These are the activations of a small neural network, seen along a few directions. Each row is one input.
Each table varies a few parts of the input and shows all the possible inputs, shuffled.
A made-up example of a description, with smaller parts first: line(6) and (point or line(11) or (values(2) and ring(8))).
Shared parts are said once, and a part with two or three values counts as separate values.
In the rows, zero is written as 128.

A family of inputs:
R1: [101 116 167  61 124 107  86 125  90  76 145  80 194 143]
R2: [ 78  98 133 151 139 143 181 181 174 119 176 126 107 118]
R3: [115 149 145 165 113 123 144 148 101 171 180 131  44  63]
R4: [139 111  89 147 138 127 190 146 180 125 127 183  97 140]
R5: [166 156 139 109 137 113 101  60 107  94  75 103 180 204]
R6: [130 187 138 207 128 144  98 154 133 148 179  91  75 103]
R7: [ 76  79 159  73  98 116 108 134 120 114  99 102 217 140]
R8: [179 165  89 155 127 118 154 115 111 176 144 170  43  74]
R9: [175 157  76 198 130 150 132 139 178 115 126 135  97 155]
R10: [124 105 124  58 128 143 110  99 116 160  34 164 165 138]
R11: [171 116 123  53 141  97  92  88 101  78 106 123 183 159]
R12: [ 83 106 143 153 130 124 184 163 119 146 179 159  88  69]
R13: [103 148 190 117 119 124  94  92  99  93 120  61 191 183]
R14: [146  80 115  66 115 106 113  98 131 116  61 144 206 156]
R15: [189 183  81 178 148 136 102 128 138 158 155 133  55 127]
R16: [ 76  96 181  82 126 158 102 131 113 151  70 106 187 107]
R17: [109 136 120 187 116 164 123 170 168 118 192  94  98 141]
R18: [144 115  92 144 148 113 190 133 126 148 135 201  78  86]
What do these inputs look like to the network?
> values(2) and (line(4) or ring(5))
Changing only the values(2) part turns R2 into R4. The same change can be made to R12. Which row results?
> R18

A family of inputs:
R19: [143 120 142  86 135 118 117 105 113 130 115 145 141 134]
R20: [115 159 122 194 134 159 162 182 145 189 183 166  19  72]
R21: [140 103 120  94 133 120 117 109 119 133 105 142 146 156]
R22: [147  97  94 102 122 128 134 113 154 125  81 170 159 144]
R23: [121 136 158 110 134 125 104 100  99 136 124  97 152 127]
R24: [ 69  92 148 122 132 143 139 156 130 111 162  96 161 128]
R25: [184 166  79 199 145 122 175 127 150 130 181 160  39 119]
R26: [126 136 152 110 114 112  77 110  92 128 143  91 141 138]
R27: [124 127 148 108 128 113 119  97  90 122 109 109 144 139]
R28: [143 105 114  93 135 112 129 112 132 134  79 154 163 122]
R29: [150  95 113 104 125 125 139 121 143 121  64 159 158 136]
R30: [161 136 105 131 118 131  87 109 150 106 103 122 150 181]
R31: [ 60 104 171 123 133 127 142 159 141 116 148  94 152 121]
R32: [141 144 143 102 121 130 121  95 103 126 107 121 148 145]
R33: [ 77  88 151 114 118 132 156 163 145 118 138 111 166 101]
R34: [ 67 128 178 129 117 140 142 153 130  97 167  90 159 131]
R35: [161 136 118 119 118 144 126  99 145 111 101 145 145 174]
R36: [159 150 102 133 132 132  92 110 140 105  86 114 154 163]
R37: [122 105 132  87 134 107 137 113 101 135  80 135 154  96]
R38: [147 133 107 125 132 134 121  98 134 111  93 136 153 169]
R39: [139 147 131 112 130 118  80 110  99 123 107  87 140 136]
R40: [ 57 100 163 114 111 127 157 167 136 114 151 123 169  96]
R41: [150 112 130  99 125 130 129 113 136 115  92 158 140 160]
R42: [ 83 121 174 129 109 142 140 144 134  99 168  93 156 138]
R43: [ 85 130 157 144 118 145 105 154 126  86 172  70 167 134]
R44: [142 144 131 114 118 117  90 109 108 125 111  98 147 154]
R45: [118 168 130 214 131 165 153 168 142 173 184 148  20  83]
R46: [174 144  64 184 156 109 180 145 150 141 179 173  37 113]
R47: [193 180  65 210 143 110 153 140 156 130 176 126  45 116]
R48: [128 117 137  86 138 119 111 109 103 145  98 117 136 120]
R49: [ 69 140 174 142 107 131 110 163 133  96 174  75 159 134]
R50: [118 121 154  87 134 124 110 111  95 139 125 131 134 111]
R51: [134 111 120  86 128 120 137 113 116 145  77 139 159 109]
R52: [127 186 123 222 122 156 128 183 143 171 192 135  22  85]
R53: [153 131 122 122 122 116  82 110 116 113 113 109 151 170]
R54: [144 106 106  99 132 130 126 106 159 129  92 151 153 172]
R55: [110 141 113 193 130 154 171 183 148 185 167 180  27  48]
R56: [147 120 126 115 127 125 111  98 113 120 108 124 153 168]
R57: [174 138  60 180 155 112 187 148 150 140 159 194  48  85]
R58: [118 103 140  82 125 114 124 115 100 148 109 132 153  92]
Changing only one part turns R25 into R46. The same change can be made to R42. Which row results?
> R24
Changing only one part turns R34 into R40. The same change can be made to R45. Which row results?
> R55
What do these inputs look like to the network?
> line(4) and (values(2) or line(8))
List by row number the other rows that have the line(4) part in common with R36.
> R26, R30, R39, R43, R44, R47, R49, R52, R53
Change only the values(2) part in R46. List by row number the other rows that result.
> R20
Change only the line(8) part in R21. List by row number the other rows that result.
> R19, R24, R31, R41, R48, R50, R54

A family of inputs:
R59: [108 155 119 191 137 145 136 180 158 153 212 121  60 132]
R60: [ 86 120 118 178 137 152 194 187 172 126 159 139  77  94]
R61: [180 173 129 134 127 126  98 108 121 157 121 150  67 143]
R62: [127 180 122 189 123 113 138 155 110 121 199  99  66  65]
R63: [110 130 118 166 124 109 172 165 105 136 184 141  72  34]
R64: [138 124 152  92 128  92  90 102 108  71 117  96 200 164]
R65: [ 85 105 118 175 138 139 171 178 158 173 192 166  70  93]
R66: [108  99 154  84 116 120 135 123 129  91  92 146 215 139]
R67: [170 116  65 129 154 110 181 102 153 129 104 175 121 128]
R68: [ 81  81 168  68 110 146 130 115 123 150 102 118 186 148]
R69: [ 85  84 169  51 119 136 102 130 105 129  87 109 178 118]
R70: [ 91  97 164  93 115 154 137 106 133 123  95 128 206 136]
R71: [160 127 121 123 125 136 142 110 107 181 100 188  82 107]
R72: [131 121 154  77 131 101  76  96  91 104 126  79 184 147]
R73: [166 161 112 169 121 144  72 123 129 145  93 127  98 129]
R74: [113 100 152  78 140 102 129 106  95  92  88 132 214 121]
R75: [106 119 170  70 116 125  64 126 103 109 108  65 166 160]
R76: [106 132 153  95 106 141  97 109 140  98 120  93 185 189]
R77: [151 104  68 138 131 136 144 145 159 141  77 162 133 112]
R78: [130 133 150  87 109 111  99 124 147  70 118 110 198 183]
R79: [111  92 153  74 136 111 127 100  75 136  94 109 207 106]
R80: [150 123 103 136 127 153 111 131 130 165  80 167 112  83]
R81: [112 159 128 205 133 149 156 182 179 109 180  97  70 128]
R82: [111 167 130 196 128 133 136 167 124 142 198  98  49 111]
R83: [ 85 128 125 168 134 128 174 170 130 161 175 142  56  72]
R84: [201 145  74 167 143 115 141  93 143 110 129 132 116 168]
R85: [176 144  79 168 128 136  91 128 161 116 104 125 126 140]
R86: [170 131 100 109 152 119 169  91 118 143 125 197  77 132]
R87: [101 127 169  80 111 144  87 113 123 124 125  77 171 188]
R88: [191 162 104 153 143 116 140  75 113 135 138 150  77 171]
Changing only one part turns R74 into R64. The same change can be made to R69. Which row results?
> R75
What do these inputs look like to the network?
> values(2) and (line(4) or ring(5) or ring(6))

A family of inputs:
R89: [ 76  99 139 152 124 131 202 171 142 121 143 164 123  62]
R90: [172 183  96 190 112 137  92 156 168 124 178 156  47 163]
R91: [180 148  77 159 131 152 134 125 165 178 112 199  50 141]
R92: [144  92 125  39 127 103 122  92  93 133  54 169 186 104]
R93: [ 63 118 214  84 109 124 112 113  79 105 151  79 188 133]
R94: [177 120 116  76 117 128 120  62 134 126  56 167 175 189]
R95: [ 69  58 134  71 140 142 132 156 152 122  97 106 206 138]
R96: [121 139 137 138 133 138  52 132 129 118 129  24 161 178]
R97: [ 70 141 179 165 126 130 176 151  99 135 204 109  85  72]
R98: [158 103  61 127 175 110 201 131 119 175 114 176  78  45]
R99: [135 168 114 223 148 130 140 149 127 126 179  60  74 101]
R100: [171 167 145 112  94 112  52  96 126  72 120 126 162 212]
Changing only one part turns R93 into R97. The same change can be made to R100. Which row results?
> R90
What do these inputs look like to the network?
> values(2) and ring(6)

A family of inputs:
R101: [163  93  77 100 148 115 167 108 131 153  93 205 131 113]
R102: [199 162  85 169 138 108 118 107 144 103 121 129  97 171]
R103: [112 163 144 199 115 127 139 163 145  94 187  88  92 121]
R104: [ 80 124 160 113 127 132 127 157  93 163 140 101 107  47]
R105: [186 183 131 110 119 118  79  93 105 132 109 133  84 147]
R106: [ 52 101 193  70 118 138 113 138 123  72 127  56 233 153]
R107: [ 90 106 112 191 121 140 158 185 176 131 176 136 112 124]
R108: [103 164 164 151 115 134  81 150  98 142 186  84  93 108]
R109: [136  99 149  46 123 120  95  74 120  83  55 106 240 202]
R110: [164 124 118  93 137 117 111  85  88 183  77 161 110 112]
R111: [ 75  94 137 130 136 143 191 158 133 149 159 155 121  76]
R112: [176 124  66 163 138 142 156 119 178 131 105 182 118 162]
What do these inputs look like to the network?
> values(2) and (point or ring(5))
Change only the values(2) part in R107. List by row number the other rows that result.
> R112
